Each row below is a small network's average activation on inputs in which a field has the value named, seen along a few directions.
Related values have similar rows: they may be neighbours, one step apart, or belong to one group.
In the rows, 500 means zero.
Random noise pushes rows far along 20 fixed directions. That doesn't count. These rows show it; they differ only by the noise:
[672 444 562 445 404 530 710 427 390 463 618 463 453 579 700 784 390 495
 654 569 553 660 547 546 446 322 530 608 505 479]
[759 602 826 172 573 454 408 254 625 380 458 584 676 404 469 608 646 402
 487 334 495 403 681 547 305 609 820 580 423 599]
[571 436 608 634 317 404 357 590 480 123 366 559 484 515 535 400 470 306
 510 714 365 454 442 535 659 245 648 296 414 702]
[642 615 502 322 511 525 222 613 796 422 642 463 560 538 486 538 233 535
 352 349 559 438 587 556 310 595 486 181 517 489]
[625 588 223 414 492 504 596 506 674 588 311 472 559 382 674 304 448 435
 525 418 315 554 553 411 454 408 821 492 447 761]
[479 637 832 374 548 283 359 508 511 462 287 474 616 342 797 604 577 633
 517 514 494 500 662 483 403 586 430 404 704 643]
[444 624 584 530 451 489 409 700 410 602 347 483 359 453 329 410 336 562
 366 374 472 210 432 467 676 752 390 429 515 157]
[436 435 445 473 583 753 465 414 847 421 319 418 525 348 424 471 689 695
 670 270 172 631 475 285 445 480 641 384 224 626]
[614 653 490 508 658 331 324 477 384 635 171 560 443 518 460 373 422 683
 487 671 462 226 117 382 507 397 406 317 512 462]
[625 535 501 603 473 467 431 309 472 488 495 570 673 403 419 359 611 467
 529 575 662 509 577 667 503 574 509 482 468 545]
[605 550 621 557 597 663 508 668 296 461 357 482 509 311 524 948 370 387
 634 803 572 421 344 628 241 627 280 651 378 167]
[124 562 717 602 413 533 227 875 531 331 512 453 486 179 566 523 516 555
 586 540 448 529 725 516 529 691 398 425 711 524]
[233 365 319 860 474 647 494 627 445 465 390 576 262 783 499 758 646 311
 210 642 283 590 471 503 550 628 352 460 342 595]
[444 356 549 513 655 472 488 455 466 545 702 408 429 383 584 647 847 689
 751 458 562 552 641 392 383 856 320 582 409 853]
[435 336 717 366 339 686 533 373 559 233 703 493 299 415 341 553 573 520
 766 480 164 387 323 405 379 515 644 311 506 640]
[664 581 538 229 561 394 937 172 455 507 248 427 499 456 591 614 143 419
 465 416 293 315 469 708 560 364 491 598 564 200]
[401 468 694 510 748 386 293 365 492 681 243 496 934 609 340 533 473 723
 354 494 482 633 429 818 650 392 455 361 547 367]
[600 410 337 733 418 370 359 458 392 575 761 513 411 558 601 578 659 571
 475 496 661 465 420 457 569 487 277 411 382 494]
[310 634 567 832 326 757 324 490 543 586 759 661 351 630 330 308 500 785
 475 340 332 865 335 502 669 462 601 412 772 365]
[771 699 483 148 481 275 429 489 502 685 511 583 601 432 550 504 360 369
 323 415 794 202 700 467 288 504 669 623 545 332]
[755 591 589 377 616 446 441 476 538 499  78 394 644 623 509 476 574 626
 496 450 722 392 552 363 610 436 499 419 225 502]
[540 333 597 557 403 287 440 658 490 714 431 627 649 343 417 348 313 482
 411 520 249 565 525 609 411 739 651 442 522 514]


Mep, 12 values:
t12: [751 621 859 609 220 668 628 464 478 136 377 677 376 468 536 540 485 279
 545 657 537 628 480 444 357 578 529 558 509 362]
t8: [425 589 718 429 547 338 558 682 387 425 410 386 512 490 482 143 700 424
 429 429 579 305 393 331 641 723 325 610 609 484]
t2: [530 357 415 524 519 394 599 401 645 639 406 655 494 707 381 302 282 584
 323 456 324 736 517 438 530 415 590 458 465 537]
t6: [308 436 492 546 746 414 328 593 575 471 437 529 459 411 445 601 530 647
 501 503 595 491 683 423 566 619 308 570 406 544]
t4: [536 773 379 527 542 445 600 425 637 497 389 624 169 370 722 649 273 471
 313 304 367 433 664 401 482 534 468 677 539 259]
t3: [579 470 599 468 589 354 311 465 582 574 621 611 533 497 423 470 345 643
 417 438 343 504 289 500 387 398 504 426 529 371]
t9: [502 337 365 717 429 671 415 340 715 334 739 501 466 513 471 576 720 683
 698 481 814 805 812 429 504 445 336 421 264 641]
t10: [782 544 303 599 658 621 433 182 610 423 622 465 443 442 549 721 549 450
 520 290 448 409 476 721 612 738 531 386 231 615]
t7: [389 613 365 454 781 529 570 863 422 470 342 294 281 693 283 323 113 640
 541 513 642 296 435 463 851 496 261 558 473 375]
t11: [308 216 281 533 690 355 532 637 498 539 530 349 764 585 443 357 621 354
 391 558 618 564 627 618 652 553 331 539 361 733]
t1: [619 351 488 325 503 560 795 554 549 558 654 138 730 710 758 662 488 452
 454  87 490 674 504 627 726 510 508 467 435 448]
t5: [572 321 589 298 461 254 584 560 599 342 547 538 576 420 609 721 542  86
 268 417 438 358 857 521 349 581 611 736 279 511]
Mep is arranged as 4 separate groups.
Question: Which other values are in the same group as t6? Give them in the order they are listed.
Answer: t12, t1
Question: Which other values are in the same group as t11? Give them in the order they are listed.
Answer: t8, t2
Question: Which other values are in the same group as t7? Give them in the order they are listed.
Answer: t3, t5

Ninu, 12 values:
n4: [629 497 533 622 514 416 530 504 606 347 458 411 537 475 646 379 465 552
 536 445 420 630 442 516 594 514 365 377 448 587]
n8: [515 539 409 587 485 595 527 469 462 490 450 425 418 382 595 553 539 546
 656 537 429 471 449 496 506 582 440 417 466 592]
n7: [575 273 721 413 500 434 577 624 414 412 544 253 655 525 635 747 596 450
 570 561 527 436 459 594 349 746 180 333 416 560]
n1: [586 474 466 436 524 226 483 381 521 614 467 591 570 455 617 486 595 495
 402 422 523 473 626 412 483 349 624 624 454 542]
n10: [411 492 672 663 483 706 593 485 624 359 357 540 483 601 524 628 578 571
 507 562 339 851 477 435 340 444 356 541 487 420]
n12: [418 366 362 629 403 456 324 435 485 543 651 718 403 323 270 425 437 513
 553 550 474 465 630 531 599 475 676 497 397 519]
n5: [417 551 465 420 604 460 456 688 524 597 465 415 640 384 525 378 617 466
 476 440 455 404 340 402 427 470 518 602 530 416]
n2: [321 396 610 372 504 544 518 475 456 610 560 505 625 590 378 561 499 543
 458 410 442 597 534 576 565 394 665 567 603 425]
n3: [440 535 557 481 508 526 444 498 622 397 218 426 558 639 600 441 529 548
 426 464 359 534 465 472 636 420 556 229 526 695]
n6: [498 389 391 740 452 467 601 211 516 539 509 623 599 443 424 388 654 429
 440 551 488 660 602 693 507 586 465 561 435 544]
n11: [561 587 621 448 370 464 399 519 448 430 645 471 574 401 557 449 612 369
 472 505 643 315 447 545 416 682 448 390 637 483]
n9: [495 378 449 415 501 454 619 476 412 540 644 478 335 624 329 411 427 501
 510 483 536 328 479 454 581 617 427 514 466 519]
Ninu is arranged as 4 separate groups.
Question: Which other values are in the same group as n12? Give them in the order they are listed.
Answer: n2, n9
Question: Which other values are in the same group as n10? Give them in the order they are listed.
Answer: n8, n7
Question: Which other values are in the same group as n11? Give them in the order they are listed.
Answer: n4, n3
